A small network was shown many inputs. Here are its activations along a few directions, one row for each input.
Each table varies a few parts of the input and shows all the possible inputs, shuffled.
A made-up example of a description, with smaller parts first: one of 6 places along a line, together with either a single point or (one of 2 separate values, together with one of 5 places around a ring) or one of 11 places along a line.
Shared parts are said once, and a part with two or three values counts as separate values.

Other details of the inputs vary at random and push rows far along two fixed directions, the same in every table; ignore that.

A family of inputs:
r1: 5, -21, -3, 64, -7, 31, 12, 7, 26, -21, 7
r2: -29, -13, 18, 20, -1, -71, 2, -18, 25, 22, -6
r3: 3, -53, -4, 54, -7, 4, 10, 12, 21, -52, 1
r4: -13, 38, 15, -47, -7, -69, -5, -23, -22, 33, -14
r5: 2, -49, -12, 77, -9, 23, 7, 19, 42, -36, 6
r6: 3, 22, 2, 9, -8, 58, 3, -2, -17, 5, -2
r7: 1, 27, -7, -77, 21, -35, -8, -6, -19, 32, 9
r8: 28, 41, -23, -68, 13, 71, -8, 21, -40, 15, 19
r9: 26, -3, -8, 1, -6, 60, -5, 10, -18, -27, -3
r10: 20, 72, -16, -50, 12, 71, 3, -5, -42, 40, 12
r11: -9, -41, 14, 74, -16, 7, 10, 0, 30, -15, -13
r12: -9, 12, 6, -63, 19, -69, -9, -5, -11, 20, -3
r13: -34, -10, 15, 17, -8, -68, 2, -17, 21, 17, 3
r14: 11, 0, -21, -27, 6, 39, 1, 10, -16, -7, 9
r15: 5, 24, -1, 7, -8, 52, 2, 4, -7, 12, 7
r16: -17, -37, 13, 5, -5, -96, -3, -25, 19, -20, -14
r17: -2, -16, 10, 54, -15, 33, 9, 3, 20, -17, -9
r18: -9, 6, -5, -41, 18, -47, -4, -4, 11, 21, 3
r19: 6, -19, 6, 41, -14, 42, 0, 5, -8, -33, -5
r20: 28, 55, -3, -45, -9, 78, -5, 12, -51, 36, -11
r21: 11, -4, 9, 19, -4, 39, -3, 5, -17, -21, -2
r22: -2, -14, -22, 28, 0, 26, 3, 8, 12, -10, 4
r23: -22, 22, 11, -30, 16, -66, 0, -24, 8, 41, 2
r24: 15, -44, 0, 42, -10, 15, -2, 5, 8, -32, -3
r25: -31, -21, -3, -1, 14, -96, -2, -16, 36, -5, -3
r26: 26, 38, -23, -48, 8, 65, -1, 18, -21, 9, 15
r27: -21, -2, 30, -18, 1, -87, -9, -16, 3, 5, -13
r28: 10, -24, -1, 12, 2, 12, 5, 19, 8, -36, 2
r29: -3, 49, 14, -59, -1, -39, -8, -9, -30, 38, -10
r30: -2, -34, -10, 49, 3, 18, 3, 12, 26, -13, 8
Each input here is: one of 3 separate values, together with one of 10 places around a ring.
The inputs of r4 and r20 match in every part but the choice among 3 separate values. If r3 is changed in the same way as r4 into r20, which row does it become?
> r12
Start at r28 and move only the place on the ring of 10, one step at a time. The first step leads to r8. Which rows follow, in order?
> r26, r5, r1, r15, r17, r29, r27, r9
Change only the choice among 3 separate values in r21. List by row number the other rows that result.
> r19, r27

A family of inputs:
r31: -7, -15, 23, 22, 0, -48, -1, -8, 14, -6, -11
r32: 5, -11, -9, 16, 5, 19, -3, 9, -2, -23, 4
r33: -30, 22, 13, -21, 2, -70, -4, -30, 0, 32, -10
r34: 17, 14, -8, -26, 5, 21, -7, 15, -4, 1, 5
r35: -14, 13, 9, -12, -4, -40, -4, -3, 5, 15, -6
r36: 13, 11, -3, -33, 5, 5, -7, 10, -6, 10, 0
r37: -1, -34, 9, 20, -2, -29, -5, 0, 11, -17, -7
r38: -9, -16, 16, 18, -4, -50, -1, -2, 16, -9, -9
r39: 9, 15, -6, 0, -11, 54, 3, 14, -12, 6, 5
r40: 6, -14, -3, 7, 2, 11, -4, 5, -6, -15, -3
r41: -9, -21, 6, 28, -10, -28, 6, -6, 15, -21, -7
r42: 5, 25, 9, -3, 0, 27, -4, -1, -15, 16, -3
r43: -7, 2, -4, 20, -15, 20, 3, -2, 2, -4, -3
r44: 2, -10, -13, 3, 9, 16, 4, 8, 6, -13, 14
r45: -12, -2, -1, -24, 7, -47, -4, -17, -8, 1, -6
r46: -14, 2, -10, -19, 14, -38, -2, -9, 7, -1, 8
r47: -14, -20, 2, 48, -16, 3, 6, -8, 17, -14, -6
r48: 17, -1, -3, -26, 0, 24, -3, 7, -14, 5, 2
r49: -10, 0, -6, 2, 12, -18, 6, -6, 20, 34, 5
r50: 1, 11, -10, -30, 11, 4, -4, 0, -17, 7, 9
r51: 2, 27, -8, -15, 15, 7, -2, 0, 3, 40, 3
r52: -16, -15, 6, 19, -10, -42, 5, -8, 16, -12, -9
r53: -2, -12, -1, -11, 0, -22, -5, -10, -6, -6, -7
r54: 2, -39, -1, 29, -7, -10, 2, -2, 14, -28, -7
r55: -3, 35, 18, -35, 9, -32, -8, -10, -16, 29, -8
r56: 10, -6, 3, 21, -7, 23, 5, 1, -4, -19, -4
r57: 10, -19, -3, -2, -2, 6, 2, 10, 9, -6, 3
r58: -4, 24, -15, -14, 12, 7, 3, -10, 1, 35, 4
r59: 5, 18, 3, -26, -1, 5, 0, 3, -14, 13, 2
r60: 3, 21, -10, -4, -11, 44, 2, 4, -14, 3, -1
r61: 6, 24, -1, 7, -8, 49, -2, 8, -14, 13, -1
r62: -12, -28, -8, 25, 1, -25, 1, -8, 12, -28, 2
r63: -7, -2, 8, 20, -6, 12, 3, -4, 5, 9, 1
r64: -4, 14, 0, -51, 12, -30, -6, -8, -20, 21, 2
r65: 4, 12, -22, -17, 10, 27, 1, -1, -17, -9, 10
r66: -5, -1, -6, -7, 13, -19, -3, 4, 9, -6, 10
r67: -22, -16, 20, 19, 0, -55, 3, -17, 19, 10, -5
r68: -2, -5, 0, 26, -16, 30, 6, 8, 6, -3, 3
r69: 6, -24, 14, 44, -7, -1, 3, 6, 16, -26, -7
r70: -13, 3, 7, 6, -7, -10, 1, -7, 5, 18, 0
r71: 12, 20, 2, -6, -2, 31, 1, -5, -21, -1, -5
r72: 1, 1, 7, 17, -4, 8, 3, -10, -3, -6, -6
r73: -7, 26, -7, -48, 21, -37, -6, -2, -12, 14, 7
r74: -7, -20, 6, 54, -16, 11, 4, 8, 20, -18, -6
r75: 10, 18, -2, -4, -6, 38, 0, 13, -13, 1, -4
r76: 12, -8, 9, 14, -6, 18, 5, 7, -2, -8, 2
r77: 6, -4, 11, 17, -3, 17, 4, 0, -2, 1, 1
r78: 11, -7, 11, 18, -4, 20, 5, 2, -3, -6, -1
r79: 13, -18, 0, 6, -3, 11, -5, 10, 1, -13, -4
r80: -2, 21, -11, -46, 18, -16, -2, -3, -15, 14, 14
r81: -13, 3, 1, -43, 15, -68, -3, -2, 11, 17, 10
r82: 7, 17, -16, -33, 9, 11, -1, 4, -7, 1, 10
r83: 15, 9, -16, -19, 1, 36, 0, 9, -6, -7, 4
r84: 12, -19, -7, 7, -2, 23, 5, 16, 14, -14, 7
r85: 11, -18, -9, 8, -6, 21, 2, 6, 6, -19, -2
r86: 0, -29, -3, 25, 3, -12, 1, 13, 29, -25, 6
r87: 0, 23, 1, -30, -3, 2, 0, 3, -13, 16, 2
r88: -11, -17, 15, 47, -9, -5, 0, -4, 19, -5, -7
r89: 18, -5, -7, -12, -1, 44, -3, 8, -21, -2, 3
r90: 6, 22, -2, 4, -4, 47, 3, -7, -20, 8, -3
The inputs of r83 and r84 match in every part but one. If r90 is changed in the same way as r83 into r84, which row does it become?
> r67
The inputs of r39 and r60 match in every part but one. If r68 is changed in the same way as r39 into r60, which row does it become?
> r43
What is each input in this table made of?
> one of 3 separate values, together with either a single point or one of 9 places around a ring or one of 10 places around a ring
Change only the place on the ring of 10 in r61. List by row number the other rows that result.
> r31, r35, r38, r42, r55, r69, r74, r75, r88
Change only the place on the ring of 9 in r57. List by row number the other rows that result.
> r44, r48, r50, r64, r80, r81, r84, r89
Change only the choice among 3 separate values in r85. List by row number the other rows that result.
> r36, r57

A family of inputs:
r91: 16, 19, 0, 11, 1, 72, 5, 9, -10, 18, 1
r92: 12, 32, -5, 0, -7, 58, 3, 14, -12, 20, 4
r93: 12, -30, -14, 12, 1, 9, 3, 16, 20, -29, 9
r94: 20, 18, 11, -19, -5, 29, -10, 1, -41, -5, -11
r95: -4, 36, -7, -64, 14, -18, -7, 3, -21, 22, 10
r96: 12, -36, -17, 46, -8, 60, 11, 18, 11, -36, 9
r97: -19, 7, 17, -3, 7, -57, -3, -20, 17, 25, -3
r98: 18, 17, -14, -50, 21, 16, -6, 12, -13, 6, 9
r99: 9, -23, 16, 23, -18, 7, 0, -2, -9, -26, -12
r100: -7, -44, -1, 40, 7, -16, 6, 1, 26, -30, 4
r101: -11, -14, -2, 35, -5, -4, 9, -5, 18, -21, 2
r102: -8, 32, -15, -38, 4, -2, -6, -13, -25, 26, -4
r103: 6, 43, -1, -21, 0, 21, -7, 7, -14, 26, 5
r104: 3, -10, 19, 9, -15, -11, -1, -1, -8, -27, -15
r105: -11, -4, -3, 16, 3, -25, -1, -16, 3, -2, -1
r106: -26, -4, 13, 0, 0, -76, 2, -22, 23, 23, -4
r107: -13, -22, -8, -34, 11, -64, -8, -3, 13, 5, 3
r108: -8, -19, 9, 39, -12, -1, 9, 0, 23, 8, -5
What is each input in this table made of?
> one of 3 separate values, together with either a single point or one of 5 places along a line
Change only the choice among 3 separate values in r104. List by row number the other rows that result.
> r94, r99
Change only the place on the line of 5 in r97. List by row number the other rows that result.
> r91, r98, r100, r105
Change only the place on the line of 5 in r95. List by row number the other rows that result.
> r92, r93, r101, r103

A family of inputs:
r109: 4, -32, -4, 26, -4, -6, 5, 11, 17, -34, 3
r110: -6, -23, 8, 40, -11, -5, 3, 0, 18, -20, -2
r111: 5, 24, -19, -48, 16, 11, -2, -4, -25, 3, 9
r112: -17, -3, 6, 22, -8, -23, 4, -14, 6, 0, -6
r113: 2, -2, 14, -19, 2, -32, -7, -2, -2, 4, -6
r114: -14, -23, 5, 15, -5, -46, -4, -3, 21, -15, -7
r115: -12, -11, 27, 10, -9, -58, -2, -14, 13, 10, -16
r116: 3, 6, -16, -31, 15, 4, 1, 10, 11, 18, 17
r117: -4, 6, 22, -17, 1, -43, -6, -7, -4, 16, -7
r118: -12, 6, 0, 18, -3, 3, 6, -13, -4, 1, -5
r119: 9, -5, -12, 45, -6, 62, 11, 13, 17, 7, 7
r120: 1, 2, 12, -18, 3, -33, -5, -4, -1, 3, -5
r121: 13, 19, -3, -57, 6, -4, -9, 4, -24, 12, 1
r122: 10, -15, -20, 35, -3, 73, 5, 6, -5, -34, 6
r123: 22, 3, -1, -27, 3, 19, -4, 13, -18, -5, 2
r124: -10, -9, -3, 17, 4, -16, 3, 2, 27, 16, 7
r125: 15, 27, 5, -21, -3, 36, -5, 7, -25, 13, -3
r126: 3, 30, -11, -41, 21, -2, -3, 7, -1, 37, 10
r127: 4, 9, -13, 10, -2, 55, 3, -3, -17, -7, 5
r128: -8, -35, -4, 47, -5, -10, 6, 0, 21, -32, -2
r129: 7, 10, -9, 9, -4, 52, 1, 3, -17, -3, 3
r130: 5, 36, 11, -32, -4, 14, -6, -4, -25, 28, -8
r131: -4, -9, 10, 39, -14, 11, 7, 1, 10, -12, -6
r132: -16, -10, -3, -22, 10, -62, 0, -10, 6, -5, 2
The inputs of r130 and r121 match in every part but one. If r131 is changed in the same way as r130 into r121, which row does it become?
> r109
What is each input in this table made of?
> one of 4 places along a line, together with either a single point or one of 5 places along a line
Change only the place on the line of 4 in r118. List by row number the other rows that result.
> r111, r122, r127
